Each row below holds a small network's activations on one record, seen along a few directions.
Here are examples, each followed by its value of one field, Rak.
The largest differences between rows may come from other fields.
(in the rows, 500 means zero)
Random noise pushes rows far along 17 fixed directions. That doesn't count. These rows show it; they differ only by the noise:
[356 643 584 676 587 657 590 135 447 352 252 575 790 519 815 244 442 470
 521 375 379 799 476 678 329 480 654 699 561 246 552 483]
[445 444 546 561 421 539 451 509 503 371 544 604 709 479 698 462 535 467
 444 438 307 555 509 441 447 652 604 395 430 482 622 397]
[386 542 393 503 401 503 593 601 485 431 433 405 602 339 591 384 497 471
 456 384 543 627 459 449 455 507 653 328 564 508 485 655]
[579 424 383 302 529 501 567 627 612 412 609 453 493 739 417 576 644 598
 626 453 573 398 515 458 457 472 555 560 524 322 491 545]
[488 556 416 488 688 337 368 378 656 379 747 494 569 627 401 391 742 583
 626 443 438 375 598 534 514 484 502 636 641 345 617 527]
[400 577 618 574 466 415 571 420 409 518 277 451 549 279 301 558 484 557
 439 452 566 696 332 605 679 567 512 610 514 458 497 643]
[449 489 308 481 531 345 560 330 491 488 332 492 522 475 487 397 500 438
 507 336 449 510 531 303 701 473 490 672 570 364 285 576]
[372 499 177 507 385 326 321 415 295 423 710 474 501 626 506 384 620 424
 681 499 302 395 696 317 621 466 514 507 574 402 427 466]
[627 474 320 425 376 508 495 622 335 749 580 400 228 648 436 538 323 460
 641 391 684 665 591 530 439 397 409 388 720 403 245 417]
[473 548 242 479 288 534 597 511 401 452 220 239 409 450 742 752 344 411
 585 584 655 632 482 366 451 427 380 638 594 313 373 615]
[373 587 755 595 680 577 374 474 593 625 637 637 512 598 291 444 536 556
 600 490 400 524 420 886 363 400 597 396 468 332 600 339]
[382 386 412 498 526 423 328 551 638 442 412 629 524 657 738 589 520 441
 424 523 370 367 589 472 470 558 605 254 458 690 461 379]
[359 525 580 613 533 657 820 425 393 589 688 405 534 416 672 287 482 419
 460 583 321 454 573 279 596 449 392 353 253 552 471 319]
[264 611 349 458 620 521 551 518 373 642 454 416 353 681 288 275 468 560
 616 469 679 636 562 862 472 272 644 307 699 594 358 655]
[563 552 624 493 623 680 587 435 375 574 625 538 427 646 447 265 491 552
 556 601 577 504 550 645 384 396 525 477 439 624 523 445]
[450 458 539 414 523 341 647 563 487 432 360 551 508 458 364 595 648 583
 466 396 464 553 456 336 645 655 515 493 434 308 483 536]
[529 567 420 546 397 527 338 541 510 524 700 480 542 458 478 398 366 393
 465 478 568 440 562 574 499 472 471 496 581 732 547 563]
[628 362 700 528 605 368 517 367 524 513 487 669 637 732 489 423 735 691
 498 433 425 475 484 449 609 578 714 507 489 501 463 360]
[556 472 376 534 333 468 342 589 544 555 718 381 388 402 678 618 459 340
 543 598 444 267 519 257 452 423 441 346 398 585 381 360]

[328 530 379 486 237 594 601 550 300 435 580 357 540 671 597 731 403 433
 610 579 428 546 568 519 573 570 388 567 388 399 485 426]  e6
[524 517 364 490 494 431 427 394 343 542 534 415 404 624 438 415 586 570
 659 513 585 539 536 573 483 336 600 531 667 453 376 543]  e7
[530 635 723 629 449 602 458 568 411 535 500 459 548 455 329 586 503 617
 594 773 595 586 412 700 415 464 442 630 548 387 839 591]  e4
[571 523 702 568 434 414 509 642 617 523 504 680 603 615 614 591 549 498
 394 524 510 308 569 329 466 517 583 375 401 541 587 394]  e2
[322 670 538 529 442 248 453 475 493 451 506 483 503 465 290 671 613 504
 493 466 547 367 478 528 684 488 519 574 441 449 477 585]  e7
[395 531 418 389 503 513 628 367 401 320 351 452 543 595 427 485 616 532
 578 595 524 367 442 455 599 406 616 729 309 483 405 663]  e5
[309 564 537 365 429 410 696 541 432 323 444 475 552 707 454 682 612 581
 443 443 601 464 512 592 639 664 607 487 310 635 430 570]  e1
[638 568 597 461 486 405 474 574 541 276 478 476 485 420 662 617 657 578
 378 668 700 387 526 374 379 660 512 457 433 781 697 619]  e3
[584 460 439 579 479 408 475 628 571 680 518 434 456 355 452 506 426 504
 473 431 560 641 535 410 561 501 363 407 778 423 548 529]  e3
[470 394 462 432 403 394 604 454 332 359 442 413 474 636 766 637 733 622
 525 508 478 545 503 361 491 618 695 315 410 545 346 395]  e8
[673 448 494 455 534 256 521 466 566 468 533 503 540 540 325 555 701 630
 539 449 512 412 517 271 706 589 441 741 599 321 528 569]  e6
[406 554 433 379 570 569 634 459 463 284 555 574 565 555 525 432 497 452
 457 360 443 572 631 513 477 657 387 615 427 416 595 523]  e2
[651 581 703 575 489 607 662 434 570 668 668 336 472 500 496 551 377 518
 426 541 751 442 447 610 561 386 384 605 450 742 435 458]  e5
[391 437 414 451 564 424 519 564 626 480 485 579 625 522 331 448 527 510
 469 341 376 507 519 492 666 572 499 537 569 370 547 576]  e1
[470 634 646 627 522 377 622 351 408 525 866 378 582 377 348 428 675 599
 545 367 435 612 527 494 665 575 373 608 572 276 619 424]  e9
[393 494 496 531 467 736 586 555 455 551 438 346 398 447 534 702 355 447
 520 866 503 415 461 546 511 354 276 556 329 573 613 503]  e5
[494 483 397 524 487 382 557 485 796 309 562 488 824 657 715 524 634 496
 444 458 433 247 611 227 643 530 522 681 529 451 634 567]  e3
[542 412 469 482 401 548 486 501 593 336 473 677 825 619 718 308 466 444
 306 371 446 374 557 403 549 601 734 511 447 835 531 578]  e8
[305 582 625 511 468 402 623 618 471 495 551 497 643 496 236 459 643 620
 497 383 510 575 420 630 633 562 684 372 481 435 566 606]  e4
[667 287 319 410 459 463 651 415 534 515 400 499 624 618 534 388 527 525
 471 378 494 401 514 184 749 411 574 722 563 499 298 585]  e7
[491 438 326 421 601 651 518 469 803 428 560 257 611 397 516 442 478 515
 559 383 533 540 321 692 427 402 564 611 618 447 458 666]  e6
[469 479 588 547 333 612 441 528 481 544 613 582 557 737 769 651 312 413
 371 421 523 511 589 694 443 574 540 331 433 797 437 267]  e9
[557 467 570 429 503 489 617 433 260 334 252 576 480 161 470 341 617 538
 422 465 459 673 367 296 463 644 620 487 343 465 481 620]  e2
[534 405 351 469 477 453 525 636 483 574 583 513 501 677 451 538 415 520
 521 429 466 647 703 469 625 666 273 502 733 421 597 459]  e1
[493 405 279 300 639 581 603 591 614 308 478 443 475 158 573 225 545 434
 410 303 444 595 433 328 359 615 561 320 473 530 456 676]  e4
[215 648 572 584 625 507 510 513 513 483 388 545 436 366 461 591 380 425
 338 647 452 520 589 662 577 610 234 450 432 664 721 539]  e8
[416 546 299 536 407 565 408 613 607 626 553 408 503 515 485 580 289 391
 577 373 525 602 535 647 443 346 396 526 770 250 506 534]  e9

Which value of Rak does each new row have?
[339 339 395 484 478 582 511 528 498 443 521 508 661 452 526 422 511 497
 496 372 249 651 447 546 562 600 595 380 500 418 519 466]  e1
[488 519 363 554 357 356 412 595 464 463 328 540 549 592 694 600 419 464
 440 492 567 602 667 411 512 629 460 443 720 554 571 556]  e4
[402 507 387 279 478 587 707 654 407 397 561 497 409 497 380 441 551 447
 511 467 504 364 516 346 491 448 535 427 260 454 418 585]  e7
[524 478 505 345 454 651 612 497 317 420 682 297 411 496 372 539 532 615
 596 442 617 731 379 784 431 628 522 497 446 568 435 527]  e6
[255 378 505 414 670 522 607 528 450 544 525 484 424 450 223 461 555 583
 430 479 393 592 445 697 731 601 468 309 392 686 478 503]  e3
[598 598 732 394 751 506 761 367 613 384 523 368 497 405 298 423 741 730
 463 463 766 501 319 655 484 471 594 668 421 558 525 695]  e2
[475 464 539 414 656 504 427 542 456 470 674 496 309 713 420 586 659 632
 528 754 565 346 607 665 469 501 442 358 425 784 625 436]  e3
[407 403 514 542 413 402 468 541 272 575 529 574 580 666 401 380 558 625
 460 432 486 683 570 654 677 629 691 252 624 775 484 487]  e4
[480 444 438 607 499 470 601 387 515 598 309 354 555 595 684 497 471 566
 458 591 616 536 519 509 632 369 557 496 649 721 388 561]  e2
